These are the activations of a small neural network, seen along a few directions. Each row is one input.
Each table varies a few parts of the input and shows all the possible inputs, shuffled.
A made-up example of a description, with smaller parts first: one of 5 places around a ring, together with either a single point or one of 11 places around a ring or (one of 3 separate values, together with one of 6 places along a line).
Shared parts are said once, and a part with two or three values counts as separate values.
(in the rows, 128 means zero)

Table:
R1: [ 63 188 114  57 141  97  72 106 117  69  93 170 101]
R2: [186 105 164 171 126 141 169 154 140 158 148  78 135]
R3: [171 111 166 182 113 156 165 146 141 158 142  81 142]
R4: [193 106 164 161 126 142 179 157 129 164 140  87 133]
R5: [ 63 122  40 121 177 118 134  67 157 146 120 205 118]
R6: [169  98 153 192 128 154 151 157 138 143 145  68 143]
R7: [ 49 105  73 131 169 113  82  68 131  90 169 229  94]
R8: [ 67 168 152  55 117  75  99 104 113  56  91 161 148]
R9: [ 83 171  73  62 120  96  53  95  95 104 100 167  99]
R10: [ 69 193 118  75 102  88  88 128  73  83 169 198 115]
R11: [196  97 166 156 116 149 172 161 138 166 126  92 134]
R12: [180  86 163 147 123 173 156 178 138 169 117  72 150]
R13: [188  94 163 153 122 164 165 169 137 171 125  83 151]
R14: [166 113 160 191 125 154 162 152 136 152 145  74 147]
R15: [ 77 165  51  65 114 101  74  78 137  92  91 153 111]
Q: Describe the family of inputs behind these rows.
A: either one of 2 separate values or one of 5 places along a line or one of 8 places along a line
Q: What sort of input is R7?
A: one of 2 separate values

Table:
R16: [165 104 183 132 126 149 172 144 158 130  60  53 174]
R17: [156  58 114 224 168 185 126 133 153 152 149  82 125]
R18: [ 87 112  52  72 150 142  99 107 133 164 112 203  98]
R19: [194 148 150 151  86 156 130 185  98 167 158  73 120]
R20: [ 67 139 147  71 159  87 118  94 149  60  80 154 147]
R21: [184 143 157 164  96 148 145 186  85 157 188  95 126]
R22: [168 128 184 184 105 143 158 183  82 144 209 119 136]
R23: [105 182 101  98 104  97  83 132  61 100 170 173  95]
R24: [ 97 128  48  83 134 112 142  80 140 164 113 205  96]
R25: [203 137 137 121  88 151 141 165 133 164  77  36 131]
R26: [154  95 206 141 147 133 181 144 165 116  94  74 171]
R27: [175  87 109 194 145 144 186 116 159 194 140 108 139]
R28: [ 72 148 148 109 122  90 101 113  95  67 180 197 124]
R29: [183  64 114 143 133 184 157 151 149 218 131 122 119]
R30: [110 191  80  58  96 106  53 116  97 120 110 126  95]
R31: [178  90 107 151 126 164 203 134 163 220 130 127 127]
R32: [108 187  76  47 105 109  77 120 123 109  66 118 112]
R33: [156  81 109 227 157 159 161 110 173 152 162  90 131]
R34: [ 70 154 123  58 143 107 108  98 149  74  50 136 156]
R35: [ 96 157  99  54 112  99  87 102 133  95  47 124 131]
R36: [197 147 139 128  84 153 116 166 113 176 124  45 120]
R37: [ 66 104  54 150 180 137  56  82 144  95 145 166 102]
R38: [159 104 206 178 111 137 164 164 112 123 194 117 149]
R39: [ 78 136  46 120 162 101 122  71 150 139 131 191 121]
R40: [ 89 166 128 118 112  91  96 128  58  88 191 197 105]
R41: [ 68 125  49 157 169 112  97  59 158  96 149 170 107]
R42: [147 102 223 166 149 143 185 151 155 113 117 106 171]
R43: [107 192  91  81  98 108  67 136  82 111 144 153  95]
R44: [ 61 139 167 111 144  82 120 114 111  64 145 194 126]
R45: [ 66 142 166  97 157  92 116  95 138  55 108 186 143]
R46: [148  95 225 180 132 128 183 164 127 120 160 114 150]
R47: [183 113 158 125 100 145 150 152 150 151  61  44 155]
Q: Describe the family of inputs behind these rows.
A: one of 2 separate values, together with either one of 5 places along a line or one of 11 places around a ring
Q: The inputs of R39 and R27 match in every part but the choice among 2 separate values. If R23 is changed in the same way as R39 into R27, which row does it become?
A: R21
Q: Which other rows does R21 become when the place on the ring of 11 takes its other values? List them by row number.
A: R16, R19, R22, R25, R26, R36, R38, R42, R46, R47
Q: Start at R18 and move only the place on the line of 5, one step at a time. The first step leads to R24. Which rows follow, in order?
A: R39, R41, R37

Table:
R48: [ 41 163 147 103 145  81 124 113 115  63 166 200 148]
R49: [185 178 121  52  51 110 127 150 100 164  83  82 128]
R50: [ 94 145 132  79 132 110  62 107 144  63  86 119 122]
R51: [130 210  86  64  68  93  47 131  86  95 107  92 113]
R52: [224 136 228 182  97 168 177 211 102 165 155  31 140]
R53: [109 203 113  73 114 107  59 137 105  85  87 105 108]
R54: [105 212 128  67  66  66  79 140  48  85 184 178 109]
R55: [209  78 246 190 115 169 178 183 142 142 154  46 155]
R56: [ 87 150 124  72 121 124  51 136 106  69  72 116 129]
R57: [202  82 239 182 103 183 168 212 103 149 140  43 162]
R58: [142 118 159  61 104 139 130 156 121 138  47 107 144]
R59: [ 88 120  10 126 151 154  73  84 145 139 131 155  85]
R60: [ 82 135  67 127 151 103  93  74 151  91  98 130 106]
R61: [ 70 148 173  82 130  83  93 116 106  53 163 205 119]
R62: [138 104 100 117 134 117 171  97 169 158  72 123 121]
R63: [ 63 152 166  75 118  97  82 145  68  58 149 203 126]
R64: [205  56 161 237 160 178 193 165 149 185 174  76 153]
R65: [ 64 124  52 130 149 127 101  94 109 130 209 243  82]
R66: [140  91  68 122 145 147 147  99 165 207  92 146 115]
R67: [201  68 179 243 133 157 206 158 155 168 164  62 140]
R68: [ 83 122  35 132 163 133  69  74 146 139 118 152  98]
R69: [ 65 160 105 100 148 108  94 104 153  74  89 113 151]
R70: [210  53 119 243 133 205 183 172 152 216 196  89 122]
R71: [182  94 218 212 131 165 209 183 153 151 155  43 184]
R72: [ 85 123  50 121 178 126  82  79 144 109 108 143 118]
R73: [244 143 203 171  52 155 164 204  82 176 175  18 144]
R74: [ 59 126  77 136 160 106  98  84 110 130 196 240  94]
R75: [ 85 206 155  76 111  80  91 145  67  75 164 191 104]
R76: [ 60 153 129 125 144  85 123  85 112  65 165 220 132]
R77: [140 119 121 111 130 126 172  97 166 143  61 125 150]
R78: [120 129 139  90 131 123 172 125 169 142  63 105 166]
R79: [142  91  83 111 161 140 159 102 162 176  82 136 134]
R80: [ 84 150  87 121 147 112  94  75 149  76  87 133 135]
R81: [202  84 199 236 129 166 207 157 152 153 153  64 168]
R82: [145  89  42 116 133 168 150 109 164 207 106 148 102]
R83: [ 61 126  92 125 176  99 110  89 108  99 186 231 115]
R84: [149 114 166  68 116 125 141 127 159 132  61 110 137]
R85: [ 58 139 109 131 149  76 123  84 114  81 175 217 102]
R86: [204  55 145 249 144 185 180 162 152 216 184  86 134]
R87: [164 172 148  61  97 123 139 156 120 154  62  95 123]
Q: Describe the family of inputs behind these rows.
A: one of 4 places along a line, together with one of 10 places along a line
Q: The inputs of R67 and R62 match in every part but the place on the line of 4. If R55 is changed in the same way as R67 into R62, which row does it become?
A: R84
Q: The inputs of R64 and R72 match in every part but the place on the line of 4. If R57 is changed in the same way as R64 into R72, which row does it become?
A: R56
Q: Which other rows does R80 become when the place on the line of 4 takes its other values? List them by row number.
A: R76, R77, R81

Table:
R88: [131  86  64 149 155 154 140 101 162 162 101 120 124]
R89: [154 151 134  93 105 133 115 145 131 137  54  69 132]
R90: [162 131 129 110 113 152 133 146 152 153  73  59 143]
R91: [162 115 183 169 123 145 155 162 108 144 180 123 126]
R92: [ 99 154  66  83 134 104  88  94 138 116  84 137 111]
R93: [115 102 112 173 158 140 144 114 127 146 190 180 107]
R94: [139  83  86 164 149 149 151 100 164 171 132 149 122]
R95: [136 174 159  76  83 106 111 140  98 101 109 104 132]
R96: [135  76 103 181 165 147 155 108 152 168 175 163 113]
R97: [ 92 121 106 167 142 120 117 121 111 123 195 175 115]
R98: [145 167 136  78  98 110 100 143 119 113  76  80 129]
R99: [178  95 167 189 130 152 159 158 133 156 166  93 133]
R100: [ 88 158  88  90 121 103  82  95 118  96 119 155 110]
R101: [120 110  64 102 148 147 128  96 171 165  81 129 125]
R102: [107 123 224 122 143 108 167 136 141  70 107 124 175]
R103: [141 137 177 152 104 123 145 167  91 128 184 124 137]
R104: [177 100 135 145 119 159 151 149 143 159  92  64 141]
R105: [185  97 157 160 113 154 163 148 145 168 123  92 141]
R106: [137 161 179 130 103 118 104 167  77  96 174 127 135]
R107: [128 180 170  91  86 105 117 163  83  92 144 126 127]
R108: [ 80 164  99 106 124 102  89 118 103  87 154 177 105]
R109: [110 140  65  87 138 124 119  94 149 148  62 133 118]
R110: [ 90 148 109 134 138 112  92 119  95  99 183 184 117]
R111: [ 61  99 159 124 181 105 146  89 161  74 116 188 153]
Q: Describe the family of inputs behind these rows.
A: one of 2 separate values, together with either a single point or one of 11 places around a ring
Q: Start at R101 and move only the place on the ring of 11, one step at a time. The first step leads to R88. Which rows follow, in order?
A: R94, R96, R93, R97, R110, R108, R100, R92, R109

Table:
R112: [ 50 154 137  93 156  79  98  76 132  44 108 191 139]
R113: [151 135 182 115 109 147 107 160 117 111 129  82 135]
R114: [ 91 195  83  25  99  83  39 116  78 100 114 160  88]
R115: [140 143 166  71  99 130 157 166 119 140  91 100 168]
R116: [165 134 166 147 125 132 122 133 137 140 100  77 135]
R117: [150 140 140 111 104 126 173 146 131 149  82 109 173]
R118: [152  83 110 148 159 171 129 114 164 161 101  98 119]
R119: [151 128 143 158 130 135 128 136 106 110 149  88 142]
R120: [148 140 169 109 122 144 119 163 120 117 100  70 137]
R121: [ 42 142 106 104 150  86 114  67 153  50 110 187 128]
R122: [154 125 127 156 133 138 141 126 151 129 135  79 136]
R123: [ 40 104  88  94 189 116 109  64 158  71 111 207 126]
R124: [123 135 169 133 110 119 124 165  92 117 167 129 139]
R125: [ 89 142   9  64 138 115  63  83 117 135 108 186  79]
R126: [138 142 166 162 131 116 146 135 100 144 170 163 114]
R127: [153  83 110 133 144 161 150 120 169 174  80 118 123]
R128: [129 130 161 143 106 141 112 171  92 102 141  91 137]
R129: [146  79 104 114 141 134 164 123 161 186  85 125 143]
R130: [131  91 101 177 170 158 124 133 162 164 125 116 130]
R131: [143 122 125 188 118 132 120 116 140 139 153  98 128]
R132: [137 141 178 117 106 132 123 167 106 116 182 142 129]
R133: [ 85 186  34  72 100  98  63  78 119 125 116 168  83]
R134: [146 125 152 146 119 129 136 131 107 128 165 130 142]
R135: [167 140 159 117 117 138 147 135 144 145  82  88 140]
R136: [164 139 178  79 111 129 137 162 125 125  82  76 133]
R137: [134  78 102 152 158 144 141 116 129 150 167 141 130]
R138: [127  79  91 183 147 170 131 136 140 147 139 123 136]
R139: [123 139 174 124 111 130 146 171  81 118 166 156 117]
R140: [158 133 153 152 115 143 123 138 125 122 125  89 136]
R141: [ 50 150 151  55 142  78  95 109 109  17 104 178 132]
R142: [136 126 114 125 105 124 181 136 158 168  87 105 156]
R143: [151 135 153 156 125 111 142 145 110 126 179 146 133]
R144: [ 94 195  59  58  99  99  52  93  95 111 109 171  92]
R145: [158 127 132 139 109 134 156 124 165 156  81  88 125]
R146: [163 119 125 157 127 132 142 130 155 132 102  70 123]
R147: [121  92 104 178 157 148 143 139 143 160 176 171 126]
R148: [136 127 133 176 117 119 145 126 139 148 187 148 121]
R149: [131  89 114 151 167 147 163 118 119 153 173 171 103]
R150: [127 118 115 171 119 125 154 131 128 138 162 130 137]
R151: [129 135 136 165 135 127 163 121 125 152 179 155 107]
Q: Describe the family of inputs behind these rows.
A: one of 4 places along a line, together with either one of 2 separate values or one of 8 places along a line
Q: The inputs of R149 and R126 match in every part but the place on the line of 4. If R137 is changed in the same way as R149 into R126, which row does it become?
A: R134
Q: The inputs of R138 and R128 match in every part but the place on the line of 4. If R123 is changed in the same way as R138 into R128, which row does it become?
A: R141
Q: Which other rows does R121 become when the choice among 2 separate values takes its other values? List them by row number.
A: R133
Q: Which other rows does R146 become when the place on the line of 8 takes its other values? List them by row number.
A: R122, R131, R142, R145, R148, R150, R151
Q: Which other rows does R125 become when the choice among 2 separate values takes its other values? List them by row number.
A: R123

Table:
R152: [152 145 146 103 115 126 136 133 136 116 100  90 129]
R153: [ 48 133  64  80 158  89  60  66 117  95 131 232 114]
R154: [130  97 124 166 125 159 112 124 135 175 152 129 124]
R155: [165 152 137 110 102 132 138 158 118 137 112 107 110]
R156: [150 146 151 132  98 147 109 156 112 127 136  89 131]
R157: [118  99 101 137 149 136 144 111 156 149 105 125 146]
R158: [ 54 201  92  33 126  90  81 108 112  55 122 196 102]
R159: [126 124 165  86 107 126 129 151 144 133  83 116 137]
R160: [143 139 173 138 117 119 133 163  94 128 134 101 132]
R161: [152 139 190 142 118 128 148 161 123 101 144 109 126]
R162: [148 112  83 152 131 140 153 114 133 157 136 126 133]
R163: [138 105 102 146 148 138 145  98 156 144 117 116 129]
R164: [130 100 129 182 150 129 141 129 115 156 151 129 132]
R165: [136  99 135 185 148 133 162 120 141 119 168 129 149]
Q: Describe the family of inputs behind these rows.
A: one of 2 separate values, together with either a single point or one of 6 places along a line
Q: The inputs of R161 and R165 match in every part but the choice among 2 separate values. If R158 is changed in the same way as R161 into R165, which row does it become?
A: R153
Q: Which other rows does R164 become when the choice among 2 separate values takes its other values? List them by row number.
A: R160
